Each row below holds a small network's activations on one input, seen along a few directions.
In each table, some parts of the input vary, and every possible input appears once, in random order.
Descriptions start from the smaller parts, as in this example, which fits no table here: line(6) and (point or line(9) or (values(3) and ring(8))).
Shared parts are said once, and a part with two or three values counts as separate values.

Other details of the inputs shift rows strongly along two fixed directions, in all tables alike. That doesn't count.

Table:
x1: .19	.03	-.05	.09	-.08	.08	-.03	-.04	-.17	.16	-.05
x2: .33	.02	.01	-.03	.09	.12	.27	.17	.15	.07	.06
x3: -.03	.13	.01	-.19	-.10	.17	-.04	-.09	-.04	.16	-.02
x4: .25	-.19	-.25	.01	.22	-.25	.02	-.03	.42	-.21	-.17
x5: -.23	-.08	.01	-.11	-.07	.10	-.06	.07	-.09	-.02	-.03
x6: -.22	-.10	.04	-.02	.19	.10	-.09	.16	.23	-.05	.01
x7: .13	-.20	-.06	-.18	.32	.07	.01	.20	.00	-.02	-.10
x8: .20	.17	.01	-.16	.12	-.22	.15	.42	-.10	.05	-.06
x9: .15	.22	-.02	-.08	.01	-.10	-.03	.10	-.24	.22	-.02
x10: -.22	-.13	-.10	.43	.04	.04	-.11	-.03	-.05	-.11	-.03
x11: .20	.10	-.01	-.04	.04	-.22	.23	.44	-.07	.07	.04
x12: -.25	.25	.19	.28	-.59	.05	-.21	-.25	-.40	.22	.05
x13: .02	-.27	-.10	.29	.31	.05	-.18	.02	.11	.05	.03
x14: -.10	.05	.16	.24	-.18	-.12	-.36	-.57	.00	.03	-.05
x15: .08	.05	.20	.12	-.03	-.15	-.31	-.37	-.01	-.13	.23
x16: -.10	-.14	.03	.01	-.12	.35	-.36	-.35	-.26	.05	-.25
x17: .03	.26	-.15	-.27	-.33	-.30	.09	-.12	-.09	-.05	-.05
x18: -.35	-.18	.18	.25	.12	.19	-.23	-.11	.24	.01	-.03
x19: .12	-.02	.04	-.17	.25	-.20	.14	-.09	.12	-.26	.24
x20: -.18	.49	.29	.06	-.72	.01	-.01	-.16	-.44	.30	.07
x21: .38	.29	-.05	-.22	-.05	-.06	.10	.17	-.25	.18	-.09
x22: .04	.06	-.04	-.24	.20	.02	.11	.27	.14	.11	.11
x23: .29	.19	.07	-.26	.08	.05	.30	.24	.14	.17	.04
x24: -.27	-.13	.03	.23	.24	.13	.03	.04	.29	-.15	-.01
x25: -.35	-.08	.03	.52	-.22	.14	-.16	-.28	-.16	-.07	.01
x26: -.03	-.07	-.04	.23	.17	.03	.28	.20	.20	-.19	.06
x27: -.33	-.17	-.08	.11	.26	.10	-.01	.06	.23	-.20	-.03
x28: -.17	.03	.13	.09	.03	.14	-.14	-.14	.07	.21	.07
x29: -.18	-.17	-.08	.04	.13	.09	.00	.07	-.09	-.21	-.18
x30: .13	-.29	.14	.20	.15	-.05	-.17	-.20	.35	-.25	.29
x31: .26	.09	.05	-.29	.04	-.22	.43	.11	.16	-.16	.34
x32: -.12	-.20	-.08	-.07	-.02	.34	-.20	-.18	-.05	.01	-.08
x33: .38	.60	.09	-.34	-.36	-.19	.49	.36	-.27	.37	.23
x34: -.07	-.26	.01	-.06	.25	.09	-.09	.20	.04	-.15	-.16
x35: .34	.01	-.17	-.12	-.17	-.28	.25	.10	.32	-.06	-.11
x36: .01	-.03	.01	-.07	.13	.02	-.23	-.04	-.18	.17	-.09
x37: -.17	.02	-.06	-.14	-.31	-.07	.16	-.24	.03	-.09	.07
x38: .01	-.15	-.12	-.22	.19	.09	.05	.19	.04	.03	.06
x39: .29	-.09	-.04	-.22	.26	.07	.00	.14	-.05	.06	-.16
x40: .14	.13	-.18	-.38	.09	-.29	.41	.10	.10	-.19	.09
x41: -.16	-.02	.13	.02	.01	.04	-.28	-.04	-.19	.05	-.16
x42: -.36	.00	-.03	.39	-.08	.08	-.35	-.25	-.22	-.08	-.16
x43: .27	-.05	-.03	.09	-.02	.11	.12	.08	.00	.09	.05
x44: -.10	.61	.12	-.22	-.59	-.16	.06	-.03	-.70	.24	-.12
x45: -.17	-.06	.08	.37	-.22	.16	-.28	-.31	-.19	.21	.09
x46: -.24	-.23	-.17	.00	.18	.11	.07	.16	.08	-.25	-.03
x47: .22	-.08	.07	.05	.03	-.17	.11	-.08	.35	-.04	.05
x48: -.04	-.40	-.23	.01	.12	-.06	.04	-.05	.48	-.33	-.04
Each input here is: (values(2) and ring(6)) or (line(4) and ring(9)).
Question: Which other rows does x26 become when the ring(9) part takes its other values? List them by row number.
Answer: x10, x24, x25, x27, x29, x42, x44, x46
Question: Which other rows does x47 become when the ring(6) part takes its other values? List them by row number.
Answer: x30, x31, x35, x37, x48
Question: Which other rows does x28 become when the ring(9) part takes its other values? List them by row number.
Answer: x7, x9, x13, x22, x33, x36, x38, x45
Question: Which other rows does x35 become when the values(2) part takes its other values? List them by row number.
Answer: x4

Table:
x49: -.04	.31	.18	-.12	-.40	-.05	.17	.28	-.44	.18	.05
x50: -.29	-.27	.12	.42	.18	.31	-.65	-.37	.00	.08	-.12
x51: .11	-.25	-.19	-.25	.75	.00	.37	.51	.35	-.30	.05
x52: .21	.34	.02	-.24	-.48	.04	-.02	-.15	-.44	.22	-.06
x53: .20	-.31	-.09	-.36	.47	-.22	.25	.19	.73	-.40	.10
x54: -.21	-.49	-.04	.57	.26	.01	-.19	-.38	.55	-.36	-.10
x55: -.10	.43	-.08	-.16	-.55	-.11	.14	.03	-.41	.29	-.11
x56: -.13	-.09	.05	.15	-.22	.35	-.37	-.42	-.14	.15	-.08
x57: .12	-.02	-.01	.35	.03	-.19	.16	-.09	.22	-.13	.19
x58: -.15	-.24	.00	.21	-.23	.22	-.51	-.62	-.25	.00	-.22
x59: -.25	-.06	.17	.13	-.30	-.03	-.32	-.58	.02	-.03	.16
x60: .04	.26	-.12	-.36	.00	-.14	.25	.26	-.20	.05	.01
x61: .08	.36	.15	-.22	-.50	.19	.09	-.10	-.26	.46	.04
x62: -.32	-.46	-.04	.42	.14	.10	-.40	-.55	.51	-.39	-.09
x63: .13	.15	-.03	-.10	-.07	-.13	.28	.50	-.12	.01	-.02
x64: .03	-.31	-.30	-.06	.48	-.06	.12	.34	.28	-.14	-.05
x65: -.10	-.06	.01	-.09	.32	.13	.21	.23	.06	-.14	.06
x66: -.29	-.11	.09	.45	-.28	.06	-.41	-.68	.01	-.06	.32
x67: .27	.27	.05	-.17	.02	-.15	-.02	.19	-.25	.16	-.06
x68: .37	.18	.00	-.23	.10	-.29	.07	.24	-.25	.08	-.11
x69: .27	.29	.14	-.24	.11	-.06	.23	.43	.00	.36	.07
x70: -.09	.39	.19	-.19	-.35	.05	.23	.18	-.41	.16	.08
x71: .14	-.29	-.28	.08	.53	-.05	.32	.57	.42	-.24	-.11
Question: What do these inputs look like to the network?
Answer: ring(6) or (values(2) and line(4)) or ring(9)
Question: Which other rows does x69 become when the line(4) part takes its other values? List them by row number.
Answer: x50, x67, x68

Table:
x72: .06	.14	-.03	-.03	-.41	-.09	.04	-.25	.02	.16	.02
x73: -.09	-.04	.07	.19	.00	.23	-.31	-.23	-.20	.16	.06
x74: .09	.07	.16	-.11	.06	-.05	.03	-.03	-.05	-.03	.16
x75: .22	.06	-.01	-.25	-.06	-.13	.11	-.08	-.04	-.09	-.02
x76: -.14	-.11	-.04	.15	.17	-.19	-.06	-.12	.13	-.30	.02
x77: -.07	-.41	-.14	.23	.16	.07	-.30	-.36	.43	-.19	-.06
x78: .08	.18	-.05	.08	-.21	-.26	.28	.15	.03	.05	.09
x79: -.07	.14	.00	-.26	.06	.06	.04	.33	-.13	.14	-.18
x80: .26	-.43	-.16	-.22	.69	.00	.40	.73	.49	-.29	.03
x81: -.18	-.23	-.09	.40	.20	.15	-.26	-.09	.02	-.09	-.12
x82: -.14	-.35	-.11	.27	.16	.30	-.42	-.40	.11	-.05	-.19
x83: -.14	-.58	-.25	.11	.66	.10	.03	.22	.66	-.37	.02
x84: .35	-.50	-.18	.01	.62	.06	.29	.28	.66	-.31	-.02
x85: .19	.15	.19	-.12	-.02	.00	.12	.10	-.08	.04	.15
x86: -.06	-.05	-.14	-.15	.10	.17	.05	.20	-.26	.08	-.03
x87: -.28	-.11	.03	.14	-.29	-.01	-.53	-.68	-.04	-.05	-.09
x88: .03	.24	.10	-.02	-.24	-.11	-.05	-.14	-.02	.15	.19
x89: -.13	-.07	.12	.06	.14	-.04	-.21	-.31	.11	-.14	.15
x90: -.49	-.22	.02	.25	.06	.38	-.41	-.23	-.05	.03	-.21
x91: .17	-.14	-.16	-.03	.10	.10	-.08	-.08	-.03	.02	-.09
x92: .01	.25	.19	-.06	-.10	.05	-.12	.00	-.22	.31	-.04
x93: -.16	.02	.22	.11	-.22	.05	-.35	-.34	-.19	.10	.09
x94: -.35	.20	.13	-.08	-.41	.10	-.13	-.27	-.39	.01	-.01
x95: -.21	-.07	.05	.25	-.16	-.06	-.26	-.22	-.15	-.08	-.04
x96: .02	.21	.02	-.01	-.02	-.12	-.04	.24	-.20	.13	-.19
x97: -.05	.09	.02	-.10	-.11	.12	.28	.19	-.02	.00	.02
x98: -.05	.11	.22	.15	-.20	.15	-.05	-.19	-.07	.13	.12
x99: -.12	-.15	-.09	.30	.06	-.12	-.10	-.07	.22	-.16	.01
x100: -.05	.27	.01	-.30	-.06	.01	.17	.32	-.22	.23	-.14
x101: .18	.19	.02	-.13	-.02	-.28	.30	.23	-.14	-.12	.05
x102: .12	.13	.03	-.04	-.44	.02	.01	-.15	-.09	.17	-.05
x103: .21	.12	.04	-.18	-.33	-.05	.00	-.05	-.16	.10	-.06
x104: .05	.26	.10	-.03	-.13	.09	-.07	-.04	-.25	.25	.07
x105: .24	.31	.01	-.32	-.19	-.11	.09	.08	-.20	.27	-.19
x106: .11	.06	-.05	-.03	-.17	-.06	.16	-.21	.16	.00	.03
x107: .08	-.61	-.27	.30	.78	.10	-.03	.29	.26	-.27	-.05
x108: -.26	-.34	.05	.46	.11	.18	-.32	-.26	.05	-.24	-.09
x109: .08	.00	.02	.10	-.08	-.10	.04	.16	-.08	-.05	-.02
x110: -.18	.08	.23	.27	-.39	.20	-.29	-.33	-.15	.24	.09
x111: -.20	.06	.16	.25	-.31	.07	-.21	-.37	.00	.21	.16
x112: .27	.25	.10	-.22	.11	-.06	.19	.32	-.08	.21	.06
x113: -.25	.10	-.03	-.01	-.12	.24	-.10	-.02	-.24	.13	-.10
x114: -.11	.05	.05	.30	-.31	.01	-.06	-.07	-.11	.06	-.02
x115: .07	.05	.13	-.07	.20	.06	-.15	.16	-.01	.18	-.06
x116: .35	-.15	-.15	-.19	.39	-.04	.17	.29	.26	-.04	-.13
x117: -.22	-.34	-.05	.45	.33	.15	-.31	-.08	.14	-.13	-.19
x118: .31	.35	.10	-.23	-.07	-.21	.50	.23	.08	.14	.28
x119: .19	.22	.03	-.28	-.38	-.18	.03	-.12	-.23	.10	-.03
x120: .13	.21	-.02	-.44	-.08	-.18	.36	.41	-.16	.01	.06
x121: .36	-.43	-.20	-.16	.77	-.02	.06	.43	.53	-.17	-.21
x122: -.45	-.32	.02	.34	-.09	.38	-.29	-.23	.09	-.02	-.09
x123: .18	.25	-.13	-.38	.00	-.01	.38	.48	-.27	.14	.02
x124: -.10	-.08	-.07	.26	.10	-.10	.00	-.10	.21	-.23	.04
x125: -.47	-.18	.11	.23	-.14	.37	-.35	-.35	-.13	-.10	-.09
x126: .06	.27	-.07	-.50	-.07	-.31	.36	.34	-.08	-.03	.09
x127: .17	.34	.09	-.18	-.12	-.17	.22	.03	.01	.07	.24
x128: .00	.26	-.07	-.29	-.08	-.11	.37	.21	.03	-.06	.10
x129: -.16	-.22	-.04	.07	.07	-.01	-.31	-.51	.16	-.23	-.05
x130: .21	-.01	.13	-.08	.09	-.01	.05	.19	.04	.05	.13
x131: -.30	.09	.05	.20	-.30	-.19	-.30	-.35	-.17	-.06	-.01
x132: .15	.11	-.10	-.16	-.22	.05	-.08	-.16	-.39	.20	-.07
x133: -.16	-.24	.08	.15	.21	-.04	-.34	-.28	.22	-.13	.13
x134: .02	.19	-.06	.11	-.19	-.02	-.03	.03	-.38	.12	-.04
x135: .15	.35	-.02	-.22	-.41	-.17	.13	-.23	-.09	.06	.03
x136: -.38	-.45	-.10	.10	.47	.11	-.17	-.15	.35	-.42	-.01
x137: .39	-.33	-.15	.06	.68	-.14	.57	.68	.56	-.34	.05
x138: .27	.34	-.02	-.21	.03	-.28	.35	.51	-.16	.16	-.11
x139: -.09	.09	-.06	-.10	-.16	-.03	.28	.17	.08	.07	.08
x140: .23	.11	.00	-.16	.09	.03	.08	.17	-.28	.21	.13
x141: .14	-.16	.00	-.03	.04	.07	-.04	-.12	.09	-.12	-.07
x142: -.08	.32	.01	-.19	-.33	-.04	.38	.09	-.10	.10	.10
x143: -.03	.05	-.03	.21	-.05	-.13	.21	-.01	.12	-.09	.08
Question: The inputs of x85 and x141 match in every part but one. If x73 is changed in the same way as x85 into x141, which row does it become?
Answer: x91
Question: The inputs of x81 and x104 match in every part but one. If x107 is changed in the same way as x81 into x104, which row does it become?
Answer: x140
Question: What do these inputs look like to the network?
Answer: values(4) and (line(6) or (values(2) and ring(6)))
Question: Which other rows does x72 become when the values(4) part takes its other values? List them by row number.
Answer: x78, x111, x139
Question: Which other rows does x128 become when the values(4) part takes its other values? List them by row number.
Answer: x124, x127, x135
Question: Which other rows does x88 become when the values(2) part takes its other values? List them by row number.
Answer: x127
